These are the activations of a small neural network, seen along a few directions. Each row is one input.
In each table, some parts of the input vary, and every possible input appears once, in random order.
Descriptions start from the smaller parts, as in this example, which fits no table here: values(3) and (point or line(11) or (line(4) and ring(8))).
Shared parts are said once, and a part with two or three values counts as separate values.
(in the rows, 128 means zero)

Other details of the inputs shift rows strongly along two fixed directions, in all tables alike. That doesn't count.

Rows:
R1: [104 148 122  87 157  92  54 109  77  68 161]
R2: [106  76  89  93 157 127 108 125 156  93 134]
R3: [101 138 131 102 100 114 122 146 115 123 126]
R4: [107 141 111  80 146 101  55 108  71  88 164]
R5: [186 147  88 226 131 144 182 133  80 148 121]
R6: [ 95  62 146 145 109 163 186 142 243 130  56]
R7: [118 137 183 111 103 129 164 112 202 185  98]
R8: [ 97 136 159 122 115  98 106 138 119  91 115]
R9: [ 91  70 127 126 122 165 143 147 223 112  90]
R10: [150 118 181  90  95 148 181 121 196 195 114]
R11: [109 129 126 101 103 149 113 141 120 120 157]
R12: [115 129 120  85 123 153 114 101 122 118 156]
R13: [105 145 118  89 131 143 102 102 125 111 137]
R14: [ 89 138 181 142 109 164 121 116 198  97  82]
R15: [123 134 169 104 124  80 113 121 130 160 133]
R16: [200 150  79 211 147 180 171 139  84 143 129]
R17: [100 140 117  95 125  97  53 149  68  90 166]
R18: [174 155 102 242 143 126 156 126  81 130  94]
R19: [121 143 158  90 151  36  78 138  78 126 169]
R20: [203 144  86 208 135 155 190 143  76 152 118]
R21: [114  63 162 116 136 117 169 137 227 171  97]
R22: [132 126 118  68 127 164 122 110 118 122 153]
R23: [160 135 119 104 131  69 120 139  70 169 189]
R24: [172 168  79 233 151 159 150 131  92 132 113]
Each input here is: line(4) and (point or line(5)).
Changing only the line(4) part turns R2 into R21. The same change can be made to R13. Which row results? -> R7
Which other rows does R15 become when the line(4) part takes its other values? List them by row number. -> R4, R17, R18
Start at R1 and move only the line(4) part, one step at a time. The first step leads to R14. Which rows follow, in order? -> R8, R19

Rows:
R25: [ 98 119 199  54  80 139 145 119 198 163 118]
R26: [ 72 126 181  67  86 170 118 110 198 113 103]
R27: [103 102 172  63 102 123 138 130 185 157 127]
R28: [116 121 120 115 131 127 114 134 130 117 137]
R29: [130 114 116 156 134 146 144 134 149 121 111]
R30: [167 156 117 233 150 167 165 102 137 130  81]
R31: [115 131 152  84 112  94 115 135 122 144 144]
R32: [155 156 123 221 135 199 173  90 158 122  72]
R33: [174 136  70 173 168  92 117 144  46 131 164]
R34: [181 133  69 241 171 153 158 126 100 116 103]
R35: [132 142 116  97 127  93  95 140  65 127 173]
R36: [170 116 105 162 149 105 156 145 104 155 137]
R37: [149 133 180 166 110 157 194 104 205 182  77]
R38: [ 79 108 153  76 108 153 110 121 185 106 112]
R39: [133 141 110  72 129  66  84 152  40 131 194]
R40: [146 121 130 152 130 137 163 125 153 158 111]
R41: [ 77  89 173  67  91 146 136 133 212 133 106]
R42: [126 149 102 136 148 109  87 125  67  88 149]
R43: [103 135 146  94 118 112  99 131 123 115 140]
R44: [102 122 103  98 138 122  84 129 102  84 149]
R45: [175 159 117 226 140 175 176 107 134 144  92]
R46: [132 139 129 121 131  97 110 133  94 132 148]
R47: [100 110  99 100 137 120  88 140 104  78 146]
R48: [137 113  90  99 144  68 102 164  59 127 178]
Changing only one part turns R48 into R47. The same change can be made to R39. Which row results? -> R32
What is each input in this table made of? -> line(4) and line(6)
Which other rows does R38 become when the line(4) part takes its other values? List them by row number. -> R26, R30, R34
Which other rows does R42 become when the line(6) part takes its other values? List them by row number. -> R30, R31, R37, R43, R46

Rows:
R49: [148 140 120 126 140  90 116 139  82 135 152]
R50: [119 122 153 105 106 142 151 123 164 151 116]
R51: [ 92 115 153  86  99 169 124 121 181 113 112]
R52: [107 128 153  80 109  93 108 137 121 133 148]
R53: [167 151 107 223 156 156 158 110 121 124  95]
R54: [114 129 110 102 127 125 102 131 101 104 146]
R55: [155 140 128 164 136 126 149 123 127 154 120]
R56: [135 144 102 151 147 106 100 134  71 102 145]
R57: [145 126 146 149 114 165 172 120 169 160 103]
R58: [ 95  95 118  86 130 113  95 145 132 101 141]
R59: [140 137  95 139 151 115 101 126  75 104 152]
R60: [144 108 122 152 137 120 160 140 148 149 119]
R61: [121 123 148  96 116 122 129 126 143 145 135]
R62: [111 133 138 134 124 150 128 117 158 117 109]
Changing only one part turns R50 into R54. The same change can be made to R61. Which row results? -> R59
What is each input in this table made of? -> values(2) and (point or line(6))
Which other rows does R51 become when the values(2) part takes its other values? List them by row number. -> R57
